A small network was shown many inputs. Here are its activations along a few directions, one row for each input.
In each table, some parts of the input vary, and every possible input appears once, in random order.
A made-up example of a description, with smaller parts first: one of 8 places around a ring, together with either a single point or one of 9 places around a ring or (one of 2 separate values, together with one of 6 places along a line).
Shared parts are said once, and a part with two or three values counts as separate values.
In the rows, zero is written as 128.

Other details of the inputs shift rows strongly along two fixed directions, in all tables alike. That doesn't count.

Rows:
R1: [212 149  45  70 135 170 154 138  68  76 160]
R2: [119 115 154  62  63 247  82 179  81 109  96]
R3: [ 99 129 204 186 105  94 105 118 203 156  89]
R4: [192 136 138  79  27 188  71 155  96 210  87]
R5: [ 91  35 172 179 134  81 131 171 147 131  86]
R6: [ 50  80 150 155 121 130 124 134 180  89  71]
R7: [214 194  75  62 120 138 108  90  57 178 180]
R8: [179 193  76  60 189 177 133 125  80 129 204]
R9: [175 101 120  91  21 230 116 186  93 112  97]
R10: [127 200 127 155 208  34 148  60 160 118 193]
R11: [117 115 198 167 118  84 123 134 216 158  63]
R12: [103 125  95 170 232  25 164 108  92  91 201]
R13: [164  65 165  83  70 193  78 223  56 150 121]
R14: [ 51 114 172 190 122 139 131 123 192 151 102]
R15: [117 108 151 181  83  86 120 111 182 195  39]
R16: [222 204 105  43 166 131 110 132  94 138 186]
R17: [ 90 113 168 191  59  93 109  79 171 196  90]
R18: [ 92 131 100 177 230  28 165 100  83  93 212]
R19: [ 87  85 165 173 145 129 142 131 209 148  69]
R20: [ 96 132  63 121 241  68 163  83 152  49 148]
R21: [ 75  96 164 180 135 132 137 132 205 148  80]
R22: [163 108 131  92  10 232 120 175  85 114 111]
R23: [133 188  73  41 174 170 133 116  46  71 198]
R24: [104 156  61 164 162  71 206  69 123  63 188]
Each input here is: one of 4 places along a line, together with either a single point or one of 5 places along a line.
Q: Changing only the place on the line of 4 turns R16 into R3. The same change can be made to R6. Which row results?
A: R2
Q: Which other rows agree with R10 in the place on the line of 4? List them by row number.
A: R14, R17, R18, R23, R24
Q: Change only the place on the line of 5 in R15. List by row number the other rows that result.
A: R1, R11, R19, R20

Rows:
R25: [124 140 115 143 125 116 142 106 132 119 134]
R26: [127 140 105 138 147 105 142  99 148 128 126]
R27: [ 82 123 133 175 135 100 148  99 167 121 116]
R28: [119 130 148 124 145 126 116 135 132 132 131]
R29: [100 113 142 175 148  75 135 111 167 145 107]
R30: [181 156 114  85 154 131 123 137  99 140 158]
R31: [ 92 134 118 186 174  55 165  81 198 114 116]
R32: [150 168 100  80 158 153 127 120 106 110 162]
R33: [171 152 110  94 132 136 119 135  80 135 168]
R34: [111  96 126 121 101 175 131 163 113  94 106]
R35: [129 139 110 136 126 110 141 103 135 124 128]
R36: [194 170  96  49 145 167 112 145  48 136 194]
R37: [108  31 212 121   8 236  73 226 116 141  51]
R38: [106 100 163 166  96 107 118 134 152 153  93]
Q: Changing only one part turns R25 into R33. The same change can be made to R32. Which row results?
A: R28
Q: Describe the family of inputs behind these rows.
A: one of 2 separate values, together with either a single point or one of 6 places along a line

Rows:
R39: [112 127 163 145  87 150 112 133 173 161  71]
R40: [162 121 128  77 111 183 109 165  89 126 129]
R41: [156 132 118  82 101 182 113 150  89 117 133]
R42: [155 139 123  91  94 188 117 153  84 128 141]
R43: [145 163  87 112 166 109 151 105 108  96 175]
R44: [ 99  92 169 161  95 145 124 154 149 140  95]
R45: [ 68 112 107 183 170  69 160  93 157 101 125]
R46: [151 153  96 109 180 105 148 119 109 105 175]
R47: [135 138  80 106 190 107 147 118  96 105 169]
R48: [167 165  91 114 175  96 137  93 119 139 176]
R49: [ 99  98 160 154  84 140 121 138 158 121  85]
R50: [ 72 130 148 189 188  37 141  88 172 130 138]
R51: [120 112 161 169  98  91 120 130 153 165  90]
R52: [106  89 168 151  97 138 116 153 158 130  86]
R53: [173 149 122  78  85 180 107 128 104 156 131]
Q: Describe the family of inputs behind these rows.
A: either a single point or one of 4 places along a line or (one of 2 separate values, together with one of 5 places along a line)
Q: Which other rows belong to the same alternative as R52? List them by row number.
A: R40, R41, R42, R43, R44, R45, R46, R47, R49
